A small network was trained on made-up records. Each row is its average activation on records with the value named, seen along a few directions.
Related values have similar rows: they may be neighbours, one step apart, or belong to one group.
In the rows, 500 means zero.
Random noise pushes rows far along 7 fixed directions. That doesn't count. These rows show it; they differ only by the noise:
[576 486 344 736 540 662 535 309 251 604 545 532 472 453 796 343 470 400
 449]
[531 631 560 652 618 324 460 675 493 494 400 684 463 641 387 444 522 730
 476]
[426 320 435 422 506 171 159 684 530 445 524 432 582 652 606 606 633 391
 457]
[542 517 438 657 601 478 393 450 405 464 521 643 416 631 715 286 572 494
 501]
[468 320 389 424 329 451 464 640 577 491 543 596 612 462 412 495 482 474
 548]
[589 556 418 718 476 666 680 471 285 628 428 732 544 453 449 332 422 629
 504]
[513 348 469 375 378 521 476 557 527 608 486 539 639 489 409 463 599 462
 530]
[545 506 470 579 489 555 528 492 637 460 581 670 422 519 557 248 511 560
 552]
[542 649 469 717 590 523 655 469 517 564 527 396 348 350 566 646 324 561
 404]


Values of Sados:
u6: [609 621 674 634 581 652 678 313 551 669 558 337 571 439 523 178 475 638
 398]
u3: [479 471 414 372 466 475 388 494 590 357 609 401 465 482 591 668 431 273
 474]
u9: [590 598 580 326 569 639 523 404 621 536 483 472 467 543 480 446 654 446
 547]
u1: [436 517 539 548 556 335 395 610 232 393 374 640 622 695 398 444 494 600
 515]
u10: [473 552 506 718 558 452 471 366 450 597 662 209 607 387 774 479 393 501
 305]
u5: [515 479 437 582 549 530 420 366 471 412 525 559 390 561 734 379 575 413
 578]
u12: [447 645 664 375 608 498 593 459 652 413 483 260 311 513 347 688 434 455
 472]
u13: [475 605 503 702 563 479 560 492 230 600 438 387 553 405 527 688 367 615
 379]
u7: [502 552 757 327 593 527 470 375 789 524 534 302 375 494 547 437 718 499
 512]
u8: [517 517 523 559 633 337 301 557 347 534 354 583 565 703 546 493 651 521
 472]
u4: [442 403 459 441 364 475 529 545 673 486 558 336 504 338 436 681 407 478
 513]
u2: [436 692 591 455 643 600 558 347 570 242 565 445 154 516 706 571 461 451
 553]
u11: [549 760 566 538 636 607 698 412 696 349 537 578 125 454 482 564 377 553
 568]
The values of Sados form a line.
- A walk along Sados starts at u3 and steps to its neighbour u9. Put u13, u8, u4, u2 in the order it reaches them. => u8, u4, u13, u2
- Which values are neighbours of u6? Give them in the order they are listed. => u1, u12
- What is the length, in steps, of the shortest route from u10 to u5? => 5

Values of Vit:
c3: [521 662 494 416 421 867 802 261 339 603 503 279 490 203 437 803 294 383
 440]
c4: [610 609 530 729 578 522 458 461 406 679 591 337 736 547 594 208 558 491
 306]
c7: [458 445 490 592 599 646 426 248 123 569 356 474 414 560 693 447 648 387
 565]
c10: [590 695 367 820 534 582 714 500 987 558 850 444 342 244 697 405 226 578
 359]
c1: [515 349 351 726 583  88 132 645 590 461 662 323 561 646 794 345 503 377
 300]
c2: [339 405 492 474 357 419 529 683 544 312 538 564 520 477 323 561 380 614
 557]
c12: [583 334 376 793 311 581 528 444 425 774 580 560 848 370 648 136 492 625
 460]
c9: [468 348 427 475 573 342 205 500 531 340 540 567 394 639 812 406 681 407
 592]
c8: [491 474 663 316 457 561 555 419 501 618 489 408 626 506 411 446 618 569
 533]
c6: [379 324 436 455 464 330 277 528 802 149 871 399 432 532 881 274 393 360
 488]
c13: [591 319 331 805 408 430 316 480 383 793 626 392 826 354 853 343 578 438
 319]
c5: [603 743 564 697 706 493 750 460 395 610 332 495 402 480 344 594 304 647
 388]
c11: [670 589 614 489 581 643 431 374 544 655 452 665 460 646 546 194 830 473
 529]
The values of Vit form a line.
- A walk along Vit starts at c10 and steps to its neighbour c11. Put c4, c1, c12, c6 in the order it reaches them. => c12, c6, c4, c1
- Which values are neighbours of c2? Give them in the order they are listed. => c7, c8
- What is the length, in steps, of the shortest route from c9 to c5? => 8
